A small network was trained on invented records. Each row is its activation on one of them, seen along a few directions.
Here are examples, each followed by its value of one field, P.
The largest differences between rows may come from other fields.
(in the rows, 500 means zero)
Strong random noise was added to every row along 7 fixed directions; ignore it. To show where, here is one row again and again, with new noise each time:
[415 713 417 401 434 745 522 573 480 294 345 498 609 457 468 568 375 852
 680 507 461 563 384 632 434 457 567 341 539 186 429]
[353 452 693 486 543 626 569 508 428 819 792 432 294 325 773 677 345 540
  98 734 432 862 541 784 436 533 442 457 612 305 664]
[430 605 592 577 579 610 328 446 457 317 473 521 575 425 661 495 439 408
 479 476 633 548 339 434 418 538 470 675 533 497 382]
[642 565 429 436 475 491 731 510 693 559 750 555 546 481 619 501 524 302
 510 309 286 462 389 292 542 615 431 357 490 309 503]
[379 663 394 424 397 605 596 558 561 386 445 453 605 449 319 546 465 839
 745 407 556 363 493 656 592 460 656 277 463 332 435]
[722 471 826 478 539 323 602 476 513 446 496 537 515 556 613 508 437 479
 616 531 498 614 437 448 514 260 586 619 566 197 349]
[455 618 436 531 556 656 397 498 590 284 538 579 685 517 669 500 518 250
 505 343 463 468 247 271 502 607 380 582 477 498 409]
[354 479 530 523 554 596 356 537 497 425 473 516 591 556 534 561 510 421
 422 535 533 545 423 521 576 463 461 591 467 585 506]
[259 532 400 608 490 467 419 425 510 608 633 387 441 299 300 453 557 548
 467 394 812 238 662 628 592 677 621 472 407 872 538]

[567 534 389 576 590 503 297 460 376 334 238 498 464 523 458 361 501 379
 479 532 529 573 496 319 275 589 399 727 488 719 499]
p2
[473 592 333 528 518 586 471 502 602 402 599 555 612 445 627 465 550 315
 482 330 459 368 356 316 469 718 377 518 444 605 492]
p8
[627 531 606 518 587 407 506 485 472 338 344 516 512 521 557 446 482 470
 582 503 534 555 458 410 422 411 529 684 497 454 383]
p6
[278 635 589 582 433 629 429 370 381 612 673 392 390 124 501 545 342 839
 484 538 848 446 591 826 433 606 684 383 588 460 468]
p2
[435 461 391 485 489 453 491 614 538 411 346 458 596 634 333 510 599 573
 597 515 492 425 570 503 614 420 511 531 380 640 547]
p1
[308 481 495 507 482 628 429 523 544 538 619 510 576 520 520 585 536 455
 416 483 540 438 458 567 661 515 497 434 488 573 517]
p7
[515 541 343 565 502 285 539 469 497 389 295 397 459 473 226 356 599 595
 718 378 678 265 661 474 477 536 607 562 372 773 448]
p3
[583 512 166 319 454 465 848 711 598 599 377 418 389 692 350 507 564 573
 467 522  33 660 618 487 444 542 366 282 412 380 715]
p6
[274 448 591 491 530 512 512 607 480 465 415 423 515 602 554 642 507 613
 433 626 510 615 492 752 601 344 490 550 460 475 512]
p8
[169 540 431 635 551 543 444 518 551 587 726 349 464 379 626 545 579 328
 252 450 649 444 524 556 554 730 395 595 415 808 582]
p1
[652 558 426 556 547 333 410 387 368 413 242 473 354 408 285 272 479 575
 625 460 670 389 631 441 260 589 589 638 493 725 430]
p5
[499 467 237 596 519 438 432 433 632 442 576 557 605 521 433 387 695 132
 534 230 535 179 458 196 593 722 396 534 361 913 509]
p4
[379 374 224 427 625 853 234 650 432 465 327 652 551 752 669 575 532 174
  69 692  83 823 328 381 382 635 101 600 482 717 761]
p5
[488 542 550 537 465 324 640 490 529 480 487 378 455 490 433 480 532 589
 648 434 603 421 572 561 536 438 586 492 471 459 417]
p7
[782 418 828 660 613 223 541 280 514 584 778 553 393 360 870 413 491  52
 403 408 609 533 412 232 394 544 439 771 587 475 359]
p4
[668 435 709 546 571 243 596 457 482 470 443 472 429 523 579 465 501 429
 557 527 548 575 528 456 456 355 533 687 501 432 410]
p3

Here are new rows. What is P for each?
[235 761 594 592 594 637 449 495 443 250 428 361 502 338 727 540 405 599
 476 482 719 597 355 630 360 567 508 679 523 422 320]
p6
[566 334 880 494 570 243 506 533 481 481 399 502 516 669 471 544 501 516
 564 621 591 569 542 624 665 136 641 696 491 426 389]
p5
[429 303 505 369 476 378 681 684 443 705 331 398 344 692 315 623 520 799
 404 778 314 702 747 862 584 264 531 403 448 456 707]
p8
[399 488 400 546 519 556 428 471 411 532 439 458 418 421 474 497 498 558
 411 564 567 521 578 590 423 583 478 516 489 668 569]
p4
[582 502 326 533 539 617 358 439 535 479 581 627 569 460 566 422 539 213
 405 395 427 433 399 216 430 719 358 538 486 684 557]
p2
[ 98 556 445 520 592 612 480 678 530 360 375 345 549 638 561 635 561 477
 344 557 481 635 444 681 606 465 403 616 384 626 522]
p6
[393 531 419 492 550 682 245 602 321 254 107 510 566 595 505 518 441 691
 485 712 484 680 446 589 320 442 406 672 499 563 532]
p8
[499 498 458 500 570 423 610 565 508 529 464 413 384 571 594 499 519 360
 353 540 336 690 510 467 396 543 355 592 472 502 572]
p6
